Each row below holds a small network's activations on one record, seen along a few directions.
Each row is followed by the record's values for the fields Rus, Veva, Pafir, Zup.
Other fields move the rows too, some of them a lot.
In the rows, zero is written as 500.
Random noise pushes rows far along 24 fixed directions. That doesn't count. These rows show it; they differ only by the noise:
[630 455 431 589 562 617 513 780 646 614 624 357 509 416 431 344 644 601
 526 682 427 498 581 737 597 419 358 692 255 512 529 486 823 485 545 426
 624 434 461 520 363 565 371 450]
[278 693 392 615 575 607 511 462 423 266 284 413 657 434 606 416 625 550
 410 472 668 564 486 367 633 356 418 409 674 453 430 565 454 230 348 647
 495 429 677 500 596 447 358 567]
[322 558 519 469 651 552 437 480 434 237 389 682 401 680 411 587 638 611
 404 391 487 582 579 609 585 684 543 374 590 716 594 392 685 668 561 303
 629 447 472 337 568 758 387 767]
[268 200 569 145 416 589 532 536 313 568 559 668 492 648 468 433 297 713
 521 563 541 506 385 593 520 364 498 428 474 470 506 621 483 394 399 416
 415 572 556 188 400 613 529 709]
[518 472 532 476 384 656 430 688 526 468 504 363 457 563 317 557 720 263
 513 154 269 619 450 377 583 385 336 543 310 360 378 456 427 620 604 386
 356 629 483 544 493 526 545 473]
[483 472 337 700 422 541 417 615 765 479 554 585 271 300 403 454 376 628
 597 304 701 474 527 591 304 297 490 674 523 631 641 215 213 307 373 648
 541 515 332 435 529 241 644 613]
[549 642 402 654 396 517 380 471 695 360 335 495 517 381 575 551 474 499
 417 537 463 390 407 428 522 601 529 659 523 287 548 457 408 598 492 509
 425 430 368 222 610 590 462 585]
[555 268 393 508 477 516 315 577 420 279 330 438 502 278 564 430 411 578
 442 565 611 765 565 724 564  94 347 748 411 718 505 416 349 438 533 445
 418 496 318 499 552 506 469 632]
[394 383 411 501 508 691 454 356 486 415 389 567 509 457 572 299 634 486
 453 545 580 392 164 437 434 476 423 551 476 433 486 738 226 433 532 584
 359 446 487 587 338 710 616 538]
[433 606 528 456 579 530 601 472 423 338 387 543 883 607 467 524 716 565
 422 787 505 454 551 457 366 632 515 353 615 402 548 617 580 552 499 601
 459 334 649 191 365 623 315 748]
[102 349 473 452 320 476 308 379 428 150 335 598 564 640 599 671 203 515
 588 406 640 772 457 552 643 498 491 433 700 405 571 581 536 673 497 525
 471 590 562 422 749 553 370 517]
[604 555 318 492 538 363 543 447 431 629 452 565 399 536 457 345 305 506
 560 632 540 304 781 479 544 649 739 546 607 545 552 348 380 471 608 531
 601 430 395 481 809 460 637 392]
[711 440 736 552 417 527 641 628 714 708 482 375 503 509 364 790 426 873
 262 495 528 405 523 334 497 517 253 612 464 551 462 372 842 449 434 495
 332 483 201 492 245 388 862 636]
[669 560 583 263 747 430 606 434 408 497 717 445 529 650 638 391 501 384
 468 446 397 659 579 354 498 556 462 504 378 543 317 425 167 362 585 465
 236 646 483 539 491 195 719 602]
[518 529 742 739 341 248 334 473 805 780 846 496 309 647 508 527 355 624
 771 328 428 667 778 524 644 565 518 453 611 637 585 162 489 596 711 382
 526 567 644 569 498 433 548 256]
[367 471 632 493 273 349 532 348 431 452 524 498 514 611 277 473 561 828
 286 495 831 554 919 516 678 539 348 566 635 722 457 515 661 402 450 447
 544 498 484 600 525 717 648 433]
[530 367 740 617 432 370 612 515 426 525 688 406 461 665 470 800 543 280
 395 248 513 792 680 335 399 427 339 502 385 377 632 559 323 678 482 573
 233 753 722 656 503 485 528 320]
[503 505 645 552 534 359 660 335 734 585 470 748 462 407 420 708 436 510
 499 675 584 571 621 497 358 339 763 351 527 528 397 625 632 560 346 443
 492 515 278 638 514 476 608 286]
[443 414 466 510 610 519 528 561 319 497 426 510 692 582 300 466 526 542
 530 582 560 350 532 384 538 419 363 389 547 418 643 586 474 527 599 570
 641 377 572 509 450 698 502 575]
[957 466 422 704 651 327 672 411 203 600 421 522 262 649 452 289 674 405
 258 251 339 565 539 692 490 316 535 528 428 859 489 441 426 742 572 556
 540 399 602 610 291 734 486 440]
[543 578 445 243 425 530 551 485 277 419 374 484 387 441 428 677 593 608
 415 286 532 359 469 398 484 631 371 352 595 591 355 364 694 448 271 452
 673 393 432 521 435 351 567 708]
[628 299 506 392 297 646 484 350 410 591 232 547 209 377 579 560 519 615
 487 473 491 431 511 464 340 455 546 489 469 598 485 511 398 542 426 465
 406 389 433 617 292 556 637 452]
[444 328 432 305 439 526 291 497 206 380 369 334 572 367 498 412 630 479
 534 458 503 515 387 465 697 383 189 462 524 593 395 533 463 452 676 397
 549 375 555 727 448 650 526 528]
[474 527 447 828 660 734 401 582 489 333 356 359 501 587 534 300 656 435
 427 256 486 415 222 489 537 495 323 694 413 446 735 600 544 604 632 698
 650 346 468 653 176 689 487 550]
[621 492 526 627 500 591 512 381 550 520 417 631 381 604 527 531 589 648
 408 365 483 674 584 523 337 493 537 430 437 715 490 358 231 584 530 371
 255 584 652 400 329 529 507 556]
[472 615 752 479 684 639 377 482 439 442 211 437 376 346 506 601 777 700
 584 527 502 503 927 256 559 375 493 296 658 807 570 234 527 285 566 343
 674 200 369 709 372 492 563 687]

[436 425 520 498 479 674 553 476 476 462 482 665 464 625 405 613 653 501
 528 572 480 502 497 467 499 521 463 412 445 357 552 618 481 670 357 402
 527 561 546 453 561 780 335 582] -> Rus: k2 / Veva: p2 / Pafir: y1 / Zup: m1
[289 536 657 653 290 393 407 470 785 654 678 488 224 455 584 467 573 463
 436 295 556 615 452 538 543 612 652 618 629 690 450 402 525 365 572 456
 283 643 469 632 603 494 705 259] -> Rus: k2 / Veva: p1 / Pafir: y1 / Zup: m1
[600 429 437 471 433 520 551 421 536 596 373 595  72 241 382 663 502 603
 547 394 539 361 707 262 509 230 431 306 501 448 516 439 147 363 313 437
 494 443 584 567 647 558 605 453] -> Rus: k1 / Veva: p2 / Pafir: y2 / Zup: m1
[562 537 278 735 264 654 465 557 841 620 381 510 394 159 448 513 597 592
 521 531 553 439 242 651 527 305 454 585 442 487 287 530 739 462 272 459
 569 494 354 688 509 511 417 259] -> Rus: k2 / Veva: p1 / Pafir: y1 / Zup: m3
[665 443 464 396 551 379 479 508 377 602 486 631 645 416 362 513 348 483
 629 686 491 433 666 501 388 305 606 438 424 457 542 448 271 571 512 387
 621 480 426 357 529 506 441 523] -> Rus: k1 / Veva: p1 / Pafir: y1 / Zup: m3
[447 528 482 418 457 316 448 560 794 394 600 447 324 421 515 584 358 459
 393 433 447 535 580 648 468 760 611 687 424 493 583 467 703 587 680 486
 381 502 358 338 592 411 669 399] -> Rus: k2 / Veva: p1 / Pafir: y1 / Zup: m1
[364 357 524 582 513 539 651 436 567 585 621 572 216 860 570 495 290 654
 591 469 559 547 641 467 653 669 501 461 655 476 659 507 565 526 479 702
 448 572 623 619 700 520 602 432] -> Rus: k1 / Veva: p2 / Pafir: y1 / Zup: m1
[789 458 471 437 727 476 689 400 197 448 600 467 533 771 508 289 452 444
 314 419 578 624 688 552 404 560 467 679 271 670 478 559 273 546 535 560
 439 645 487 678 347 366 650 510] -> Rus: k2 / Veva: p2 / Pafir: y2 / Zup: m2
[589 540 460 460 268 626 407 574 410 491 527 371 742 330 604 588 629 425
 546 681 564 479 450 446 391 563 369 659 420 304 421 461 400 464 282 446
 476 602 492 454 545 377 282 583] -> Rus: k1 / Veva: p1 / Pafir: y2 / Zup: m1
[637 478 476 618 610 419 405 378 529 464 544 601 474 616 487 268 364 493
 528 314 502 595 499 616 373 415 575 614 392 662 600 440 135 621 700 531
 486 519 454 477 267 490 612 487] -> Rus: k2 / Veva: p1 / Pafir: y1 / Zup: m3
[609 504 260 634 791 556 607 626 305 546 285 455 623 595 391 350 241 539
 325 284 490 486 355 514 586 243 466 469 358 582 470 498 452 445 641 510
 491 555 583 476 448 419 590 454] -> Rus: k2 / Veva: p2 / Pafir: y2 / Zup: m3
[304 608 510 269 594 555 576 346 645 375 344 612 662 461 548 563 310 481
 577 650 510 541 447 315 578 397 678 302 572 315 207 685 515 323 409 482
 396 536 303 516 675 263 640 460] -> Rus: k2 / Veva: p2 / Pafir: y2 / Zup: m3
[428 458 695 258 710 594 494 503 406 473 667 638 238 515 528 364 772 247
 676 514 274 526 634 449 515 339 645 386 309 365 588 644 225 494 468 330
 596 456 561 434 435 734 363 589] -> Rus: k1 / Veva: p2 / Pafir: y1 / Zup: m1
[504 466 595 539 631 595 580 498 587 754 393 468 418 469 599 598 526 690
 347 456 454 636 503 404 432 466 544 299 486 833 333 337 473 259 690 288
  73 593 691 590 406 353 738 385] -> Rus: k1 / Veva: p2 / Pafir: y1 / Zup: m1
[227 389 491 304 424 770 484 657 313 473 197 370 437 432 434 591 567 418
 608 268 432 524 545 341 395 319 560 257 592 557 481 468 514 273 550 575
 417 438 688 587 469 291 557 499] -> Rus: k2 / Veva: p2 / Pafir: y2 / Zup: m2
[630 412 515 419 503 437 522 580 669 601 578 567 535 430 332 457 539 533
 635 629 404 609 685 662 376 305 585 463 431 703 354 350 514 485 628 402
 444 458 369 476 420 358 605 493] -> Rus: k1 / Veva: p2 / Pafir: y1 / Zup: m1
[522 481 599 461 370 526 345 324 641 362 445 603 570 524 472 533 299 597
 624 540 627 563 697 586 339 608 622 653 386 527 520 495 514 676 533 392
 637 498 180 580 290 368 613 432] -> Rus: k1 / Veva: p2 / Pafir: y2 / Zup: m1
[408 489 628 624 497 716 400 443 537 499 264 689 601 499 260 478 526 576
 529 604 678 267 710 331 232 508 729 586 468 511 742 511 234 514 591 428
 609 426 196 484 337 679 683 575] -> Rus: k1 / Veva: p2 / Pafir: y2 / Zup: m3
[516 529 685 591 582 307 425 366 492 457 720 520 387 515 769 364 330 402
 493 357 552 718 445 617 569 331 578 679 464 598 518 486 343 443 416 518
 536 605 400 570 434 398 504 457] -> Rus: k2 / Veva: p2 / Pafir: y2 / Zup: m3
[529 626 367 556 445 523 482 489 369 357 324 325 658 460 402 659 678 298
 301 351 609 511 544 354 440 771 392 579 463 507 414 509 548 611 597 475
 441 597 450 816 649 439 586 317] -> Rus: k2 / Veva: p1 / Pafir: y1 / Zup: m3
[504 549 388 516 536 362 336 482 347 411 540 442 790 566 458 497 524 370
 652 572 472 443 483 374 574 678 345 393 655 406 588 422 282 648 754 524
 574 450 684 496 672 587 384 559] -> Rus: k2 / Veva: p1 / Pafir: y1 / Zup: m3
[549 420 324 527 566 297 354 274 448 289 350 507 660 314 447 457 366 448
 463 593 634 354 304 427 587 435 290 519 538 404 539 716 290 628 709 579
 590 343 381 693 532 741 639 405] -> Rus: k2 / Veva: p1 / Pafir: y2 / Zup: m3
[469 450 508 682 379 622 229 381 405 527 301 528 426 472 811 521 512 478
 603 333 420 599  90 449 501 470 514 422 726 680 476 296 225 544 556 441
 356 527 608 556 486 537 398 607] -> Rus: k1 / Veva: p1 / Pafir: y2 / Zup: m1
[426 497 645 465 377 345 377 581 634 448 743 481 748 405 485 524 449 235
 614 570 473 610 461 667 333 472 620 652 319 306 532 646 582 650 546 448
 566 580 429 398 340 413 384 351] -> Rus: k2 / Veva: p2 / Pafir: y2 / Zup: m1
[453 559 131 604 331 527 529 351 937 496 584 671 198 331 422 378 603 664
 595 406 515 480 273 708 553 484 406 303 444 411 303 665 476 529 367 481
 486 500 860 486 501 631 346 230] -> Rus: k2 / Veva: p1 / Pafir: y2 / Zup: m1
[319 601 407 294 504 519 485 531 349 466 598 542 392 398 346 518 652 303
 554 353 574 183 514 345 390 744 521 439 476 338 598 497 386 411 436 468
 741 452 500 520 618 527 557 506] -> Rus: k2 / Veva: p2 / Pafir: y1 / Zup: m3
[561 390 477 332 532 224 495 565 579 221 646 603 456 342 306 561 562 162
 557 506 398 687 560 708 448 190 531 572 445 500 453 561 413 665 494 565
 547 494 215 436 706 516 483 615] -> Rus: k2 / Veva: p2 / Pafir: y2 / Zup: m3
[499 514 253 479 446 614 631 530 493 768 610 799 590 651 160 249 543 509
 666 610 520 373 558 699 374 478 760 381 398 538 351 499 404 528 436 351
 640 662 568 411 617 593 374 355] -> Rus: k1 / Veva: p1 / Pafir: y2 / Zup: m3
[155 236 404 456 232 684 470 744 704 578 449 367 270 489 536 682 440 649
 587 412 484 623 351 495 604 554 357 407 745 565 497 379 686 315 588 644
 124 605 696 528 801 365 615 511] -> Rus: k2 / Veva: p1 / Pafir: y2 / Zup: m1
[542 344 528 519 661 486 566 508 373 499 522 495 672 448 599 557 646 544
 370 665 559 613 215 627 365 417 322 443 538 733 509 569 551 474 508 570
 365 501 572 612 339 571 438 655] -> Rus: k2 / Veva: p1 / Pafir: y2 / Zup: m3
[263 532 558 583 602 553 499 536 437 618 506 603 526 543 443 237 574 449
 521 464 499 606 587 545 628 153 710 389 467 577 433 555 365 285 541 333
 491 569 687 423 544 672 399 351] -> Rus: k1 / Veva: p2 / Pafir: y1 / Zup: m1
[469 260 351 479 322 604 429 385 354 406 368 643 427 594 407 539 420 568
 644 370 579 577 400 604 453 415 387 384 543 572 510 548 412 717 448 524
 593 525 589 656 443 600 426 494] -> Rus: k1 / Veva: p1 / Pafir: y2 / Zup: m1
[338 533 667 740 625 375 592 415 709 420 622 407 319 515 746 488 562 599
 258 433 596 734 570 500 548 454 451 523 627 661 611 525 421 251 547 686
 131 536 797 459 530 522 562 471] -> Rus: k1 / Veva: p2 / Pafir: y2 / Zup: m1

Which values does each new row have?
[298 466 750 509 487 611 443 587 558 545 376 324 676 437 518 533 507 588
 547 498 481 602 521 301 645 155 380 407 478 341 490 654 620 320 535 503
 431 425 579 552 266 509 505 403] -> Rus: k2 / Veva: p1 / Pafir: y1 / Zup: m1
[455 667 366 379 552 519 567 823 591 502 645 492 418 337 313 579 660 340
 343 402 389 289 441 494 437 592 530 605 313 269 556 406 513 403 385 391
 497 571 439  55 727 524 441 676] -> Rus: k2 / Veva: p1 / Pafir: y1 / Zup: m3
[564 610 716 597 408 395 696 337 539 581 400 574 653 605 621 615 317 680
 165 589 614 559 423 456 491 448 678 592 598 509 331 598 692 450 216 539
 296 617 303 312 443 453 586 532] -> Rus: k1 / Veva: p1 / Pafir: y2 / Zup: m1
[419 548 706 737 466 690 416 490 332 601 444 467 470 589 680 397 733 397
 661 443 486 423 351 355 519 445 570 503 747 558 598 405 468 426 367 647
 696 393 461 722 399 572 379 618] -> Rus: k1 / Veva: p2 / Pafir: y2 / Zup: m1
[434 531 551 609 461 468 568 598 527 465 369 440 699 436 457 501 612 368
 459 483 407 680 486 550 446 132 605 397 557 504 387 568 575 440 494 610
 363 460 640 368 431 445 367 453] -> Rus: k1 / Veva: p2 / Pafir: y2 / Zup: m1
[487 400 608 568 343 427 712 298 396 539 483 587 214 675 363 499 784 525
 320 256 565 518 549 564 355 546 542 371 721 848 478 572 603 552 425 721
 441 432 643 741 339 693 643 435] -> Rus: k1 / Veva: p2 / Pafir: y2 / Zup: m3
[369 593 541 341 685 587 507 337 518 412 500 544 595 560 498 446 512 466
 652 589 548 355 559 191 505 655 491 342 530 309 505 648 287 398 584 547
 550 422 472 669 478 443 670 496] -> Rus: k2 / Veva: p2 / Pafir: y1 / Zup: m3
[625 465 236 516 519 291 446 718 376 456 518 328 536 461 451 488 285 490
 550 525 470 487 617 588 719 486 355 569 656 585 536 220 558 482 655 598
 582 455 539 414 904 348 468 608] -> Rus: k1 / Veva: p2 / Pafir: y2 / Zup: m1
[513 635 212 682 266 572 447 399 588 349 356 372 497 461 484 563 465 598
 432 308 680 521 600 497 491 741 332 564 472 440 452 455 490 567 474 553
 479 568 712 620 592 372 441 268] -> Rus: k2 / Veva: p2 / Pafir: y2 / Zup: m3
[562 526 284 626 427 771 602 626 557 711 364 380 255 566 558 504 551 562
 543 381 347 339 385 299 617 626 418 396 556 342 482 407 463 432 476 609
 335 519 765 522 667 460 493 443] -> Rus: k1 / Veva: p1 / Pafir: y2 / Zup: m1
[666 489 404 620 380 580 565 482 374 599 256 484 646 813 454 309 549 592
 505 532 310 718 629 660 666 406 620 407 592 717 254 420 657 685 653 462
 374 511 666 467 505 579 341 419] -> Rus: k1 / Veva: p1 / Pafir: y2 / Zup: m1
[622 508 592 405 456 415 532 521 578 687 735 408 544 603 426 416 506 399
 670 498 394 409 518 410 493 634 481 534 514 463 406 440 524 498 625 589
 522 501 365 694 439 315 720 417] -> Rus: k1 / Veva: p1 / Pafir: y2 / Zup: m1
[380 522 581 264 600 508 441 531 334 438 633 400 659 654 532 373 416 291
 790 524 451 459 487 387 704 559 478 529 585 367 398 504 652 443 536 592
 796 456 203 794 620 285 591 531] -> Rus: k1 / Veva: p2 / Pafir: y1 / Zup: m3
[244 426 488 378 394 598 538 596 494 466 507 541 602 691 408 285 485 210
 825 533 321 552 518 559 518 295 766 441 596 264 461 648 515 510 523 749
 556 477 493 402 646 458 380 453] -> Rus: k1 / Veva: p2 / Pafir: y2 / Zup: m3
[470 603 394 715 398 478 438 412 643 609 634 628 437 610 549 373 426 519
 469 430 536 550 360 590 664 609 590 588 512 523 360 427 400 537 473 320
 427 731 558 451 741 610 445 349] -> Rus: k2 / Veva: p2 / Pafir: y1 / Zup: m1
[416 426 511 569 529 544 467 381 642 727 223 614 254 368 543 485 246 528
 568 498 451 333 511 329 435 369 829 375 546 489 590 517 263 392 698 472
 349 419 455 522 547 548 772 240] -> Rus: k2 / Veva: p2 / Pafir: y2 / Zup: m3
